Each row below holds a small network's activations on one record, seen along a few directions.
Records have a field called Fegen. Each example row is followed by its value.
Records without Fegen are marked none.
The largest differences between rows may come from other fields.
In the rows, zero is written as 500.
Strong random noise was added to every row along 4 fixed directions; ignore it. To show where, here is one row again and again, with new noise each time:
[562 598 533 542 588 534 481 546 495 488 467 501 593 580 561 591 599]
[569 591 513 550 607 551 464 561 513 485 396 523 594 545 584 629 636]
[446 675 682 544 544 488 357 617 604 526 518 563 451 506 522 482 361]
[585 541 725 554 512 477 378 559 518 666 772 418 463 691 526 321 453]
[548 742 535 553 613 496 531 555 456 395 466 494 684 636 546 663 552]
[588 631 535 524 556 487 592 477 385 458 663 407 674 735 506 535 571]

[553 454 633 551 538 525 370 579 573 671 528 528 368 463 545 379 509] => v1
[561 248 498 497 363 507 547 421 446 676 786 427 317 508 438 164 448] => v6
[542 533 380 511 550 463 618 473 403 400 445 486 662 527 521 559 552] => v2
[514 384 505 476 479 494 576 414 394 548 588 451 518 558 441 397 528] => v7
[602 699 559 516 547 554 375 533 512 451 608 442 558 578 568 603 496] => v10
[470 783 662 590 559 412 426 636 553 452 323 550 536 477 504 599 311] => v8
[473 559 549 445 447 502 503 436 468 416 616 469 521 545 472 517 415] => v12
[612 638 397 596 601 601 452 580 527 504 295 551 529 416 579 706 670] => v9
[393 549 391 479 461 593 468 523 579 469 377 618 362 272 445 564 448] => v9
[535 370 539 554 507 445 429 531 533 605 500 464 499 548 600 379 576] => v13
[326 381 494 385 405 495 479 427 504 445 626 576 379 473 439 476 378] => none
[577 661 547 541 469 462 531 510 421 476 771 402 503 654 467 414 405] => v6
[736 609 483 698 571 432 615 675 391 606 340 443 560 507 505 606 555] => none
[256 435 366 305 498 486 628 265 417 274 513 572 688 635 488 555 552] => v4
[588 317 498 578 417 479 544 597 499 741 470 486 244 300 394 342 419] => none
[540 342 341 441 493 600 565 389 462 477 369 492 510 443 502 632 692] => v8
[617 402 421 503 583 663 324 531 594 518 313 547 493 374 665 659 741] => v10
[618 555 689 625 550 385 362 621 525 636 616 414 530 737 605 309 519] => v11
[436 414 501 458 503 590 323 537 630 557 295 650 410 320 596 510 588] => v3
[617 515 361 555 513 496 649 464 418 472 373 428 561 420 472 638 594] => v5
[356 579 544 517 506 403 557 547 505 491 342 592 509 478 454 423 323] => v4
[422 579 506 502 495 498 514 538 557 435 434 550 471 422 458 581 400] => v1
[493 513 587 552 522 383 570 553 438 593 441 491 567 623 496 347 426] => v4
[675 765 577 659 651 440 409 655 498 491 438 458 681 627 628 611 532] => v2
[302 293 408 437 411 473 555 428 538 462 418 603 412 380 465 341 455] => v11
[527 525 389 552 556 458 614 516 455 422 343 470 630 495 556 609 599] => v13
[449 360 416 399 482 629 385 453 567 516 385 593 453 384 578 543 674] => v3
[533 455 523 507 527 579 418 474 505 567 515 490 468 497 523 525 586] => v7
[447 282 429 443 432 484 547 419 472 536 564 507 473 437 467 329 463] => v2
[682 399 563 572 463 436 540 479 428 668 655 335 487 593 499 359 543] => v5
[499 503 495 508 419 456 570 457 478 522 569 438 416 412 411 456 381] => v5
[571 643 523 531 580 517 519 526 450 467 561 472 583 594 511 575 553] => v1
[579 454 588 569 530 463 463 542 506 585 347 500 545 540 563 480 549] => v8
[579 644 668 627 587 345 422 638 487 542 527 438 652 753 606 387 501] => v11
[494 531 327 396 504 637 529 393 472 321 515 502 558 443 520 703 610] => v10
[389 620 481 527 462 487 487 571 563 414 387 623 392 315 459 485 310] => v6
[358 591 708 457 410 454 359 558 573 569 644 565 349 469 473 297 237] => v3
[396 521 500 514 497 458 453 543 586 464 389 547 462 386 544 526 435] => v13
[401 568 462 452 401 545 508 454 516 503 660 529 342 397 368 429 338] => v9
[408 379 456 411 436 508 622 367 391 462 608 480 506 528 385 410 461] => v7
[740 569 607 587 602 570 267 601 551 599 420 430 548 571 673 642 706] => v12
[603 615 514 492 517 609 362 523 537 494 535 449 422 439 527 659 541] => v12

Here are new rows. What is Fegen for each?
[422 529 646 539 502 433 469 549 505 541 443 553 466 476 463 387 335] => v7
[603 773 453 608 634 430 647 556 370 402 353 435 790 718 508 665 573] => v4
[580 643 509 578 498 400 622 517 425 475 490 415 569 513 446 538 414] => v5
[626 651 427 600 570 493 565 553 428 418 422 486 621 560 554 599 592] => v6
[480 705 473 467 502 627 381 520 592 389 455 534 361 303 469 741 413] => v12
[648 401 549 590 530 456 443 531 469 621 585 400 582 724 612 355 691] => v11
[546 347 352 464 457 508 739 397 379 493 550 427 544 522 419 491 595] => v1
[397 347 571 476 492 523 376 530 595 585 342 609 360 334 480 392 443] => v7
[550 671 534 517 536 560 381 536 551 428 395 517 503 439 550 687 496] => v12
[381 861 691 557 555 393 483 632 540 388 484 587 549 526 457 521 217] => v1
[300 404 592 420 393 492 478 434 525 534 632 556 329 409 366 298 262] => v7
[474 342 471 461 495 585 417 521 558 586 313 607 415 348 589 469 626] => v3
[286 657 631 405 546 325 537 472 424 220 521 581 808 791 541 557 351] => none
[506 357 525 468 424 494 536 414 450 577 569 449 462 545 459 393 485] => v8
